Each row has a name. Each piece below is followed by the name of the row it came from, unless a question asks for something else. Each question is about the rows just above it. Places in a row count from 1.

[ 75 169  68  98 133 146 126 137 163  93 133  70 112 124 101 123 121 113
  84 171 144 117 159 160  76  65 155 128 115 120 136 133] : Sog
[153 101 194 191 142  94 124 112 108 172  94 214 127 105 179 107  93 107
 143 105 119 136 103 122 186 185  88 132 112 108 132 110] : bas
[152  83 131  99 103 112 124 119  86 129 129 117 124 139 103 141 150 149
 151  78 106 114  95  79 136 140 104 104 147 144 103 127] : supit
What is the next entry after [172  94 214 127 105 179 107]? : [93]
Give the next entry after [ 68  98 133]. : [146]
The next entry after [129 117 124 139 103 141 150]: : [149]
Row and place of [78] in the named rows: : supit, 20

[134 128  92 143 133 136] = magam
[128 134 116 142  82 123] = zoror
[ 72 176 143 124  73 121] = zuv
[136 125 122 129 176 137] = rep
[ 95 156  83 165  51 118] = Muge
[141 148 116 171 170 159] = Durit
[134 162 103 149 211 149] = Pari
[124 119 165  65 143 157] = riget
[130 150 150 157 150  67] = tutim
[130 112 162 122  72  96] = dated
[154 173 111 147 147 151] = nepe
Give the next entry after [128 134]. : [116]
[125] is at row and place : rep, 2
What is the next entry after [150 150 157 150]? : [67]
Where in the named rows is [95]? : Muge, 1

[ 66 116 135 153] -> radub
[ 87 108 112 111] -> ses
[ 63 129 130 146] -> Kodu
[ 66 116 119 132] -> nesem
[131 163 162 141] -> Sirud
[146  88  86 153] -> Tado
[172 149 145 151] -> dovas
[107 160 162 112] -> Vafid
[139  92  92 161] -> Tik
Where do [ 66 116 119 132] appear? : nesem
Give the next entry after [149 145]. : [151]
What is the next entry after [ 87 108]? : [112]

[116 130 164 115  94  83  72 127 118 114 103 123  82 122 131 119 102] = Gop
[167 159 106  97 114  91 117 164 116 130 164 115  94  83  72 128 166] = pifo
[162 193 119 122 102 116 104 174 141 114 163  95 120 118 117 101 167] = fakar
Row and place of [123] in the named rows: : Gop, 12
What is the next entry after [ 91 117]? : [164]
Which row holds [114 103 123  82]? : Gop
What is the next entry after [116 130 164 115  94  83  72 128]? : [166]

[102  59 112  95 139 153 147 182 175 108 174 145 144 214  95 147 167 118
 179 104 169 154 145]  dusal
[102  59 112  95 139 153 147 182 175 108 174 145 144 214  95 147 167 118
 179 104 169  79  89]  vivel
[102  59 180  95 117 153 147 182 175 108 174 145 144 214  95  79 179 118
 104 147 169  89 167]  Viben
[123 138 144 126 142 112 133 116 101 116 139 107 112 154 120 114 143 109
 144  82 120 140  81]  kes
The row with [102  59 112  95 139 153 147 182 175 108 174 145 144 214  95 147 167 118
 179 104 169  79  89] is : vivel
Row and place of [101] in the named rows: : kes, 9
asked: [147 167 118 179 104 169  79  89] : vivel

[118 118 127 118 184 166 115 119 144 112 131] : rupi
[ 72 141 104 110 116 160  69 121 125 191  75] : sir
[133 115 108 116 110  91 102 122 158 147 128] : div
[133 115 108 116 110  91 102 122 158 147 120] : Gisof
[118 164 129  86 122 110 113 155 153  91 153] : Buk
[118 118 127 118 184 166 115 119 143 112 131] : lugez
Which row holds [133 115 108 116 110  91 102 122 158 147 120]? : Gisof
Which row holds [118 118 127 118 184 166 115 119 143 112 131]? : lugez

[142 120 126 124 114 133 142 123 122] -> leliz
[114  74  76 128 113  69 114  77  80] -> rolu
[ 76 112 113  69 114  86  80 124 106] -> nus
[117  71  75  70 131  49 110 123  43] -> Pav
Where in the named rows is [71]? : Pav, 2
Where do [142 120 126 124] appear? : leliz
[112] is at row and place : nus, 2
Row and place of [122] in the named rows: : leliz, 9
The next entry after [ 74  76 128 113  69 114]: : [77]
The row with [113  69 114  86  80 124] is : nus
asked: [ 76 128 113  69 114  77  80] : rolu

[123 161 105 125  92 100 107  68 134 139 157 145  42 107 120 170 143 107
 114 120 117 119 132 187 190 183 136 165 110  94 116  96 123 118] -> Tose
[ 42 106 120 170 143 107 155  87 170 100 131 136 187 182  79 155  94 167
 176 158 110 149 129  87  83  77 131  98 155 163 121 144 129 118] -> mifet
[128  87  83  77 131 130  88 132 162 143  47 139 124 169 131 156  86 161
 129 113  80 144 162 166 131 116 168 147 159 123 143 163 159  75] -> kiso
[125] is at row and place : Tose, 4
[145  42 107 120 170 143 107 114] is in which row? : Tose
What is the next entry after [129  87  83  77 131]? : [98]
asked: [ 42 107 120 170 143 107] : Tose

[102 129  77 133 111 160 116 182] -> mup
[131  76 130 128 198 109  92 107] -> valal
[ 77 133 111 163 116 182 110 169] -> rigal
Where in the named rows is [102]? : mup, 1
asked: [ 77 133 111 160 116 182] : mup
What is the next entry after [133 111 160]? : [116]
Row and place of [131] in the named rows: : valal, 1
Row and place of [130] in the named rows: : valal, 3

[ 78 126 144 165 168 194 170 156 102 110]  Kimu
[123 119  44  57 187  64 204 214 147 209]  vamaf
[168 192 170 156  63 104 178 115 103 106]  Muput
Row and place of [102] in the named rows: : Kimu, 9
Give the next entry after [192 170]. : [156]
The row with [168 194 170 156] is : Kimu
Give the next entry after [144 165 168]. : [194]
Where in the named rows is [64]? : vamaf, 6
The next entry after [156  63]: : [104]

[ 73 133 156 121 136 100 103 122]  lizi
[161 123 141 134 140 136 108 133]  Futup
[134 123 129 109 117 121 184 126]  teg
[134 123 129 109 124 121 132 134]  tepa
[134 123 129 109 117 121 132 134]  fugu
[190 107 128 113  90 122 164 126]  nugu
[134 123 164 109 117 121 132 134]  zun
[110 135 124 110 145 113 127 125]  Gofi
[145] is at row and place : Gofi, 5
Row and place of [108] in the named rows: : Futup, 7

[129 131 127 126 123 107 122 125 145 197 121 121  73 102 142 128] -> bovi
[129 131 127 126 123 107 122 125 145 197 121 126  74  80 128 122] -> bof
[112 107 115 140 110  73 122 114 189 183 114 121 163  43 119 118] -> Loke
Where in the named rows is [43]? : Loke, 14
Where do [129 131 127 126 123 107 122 125 145 197 121 121  73 102 142 128] appear? : bovi

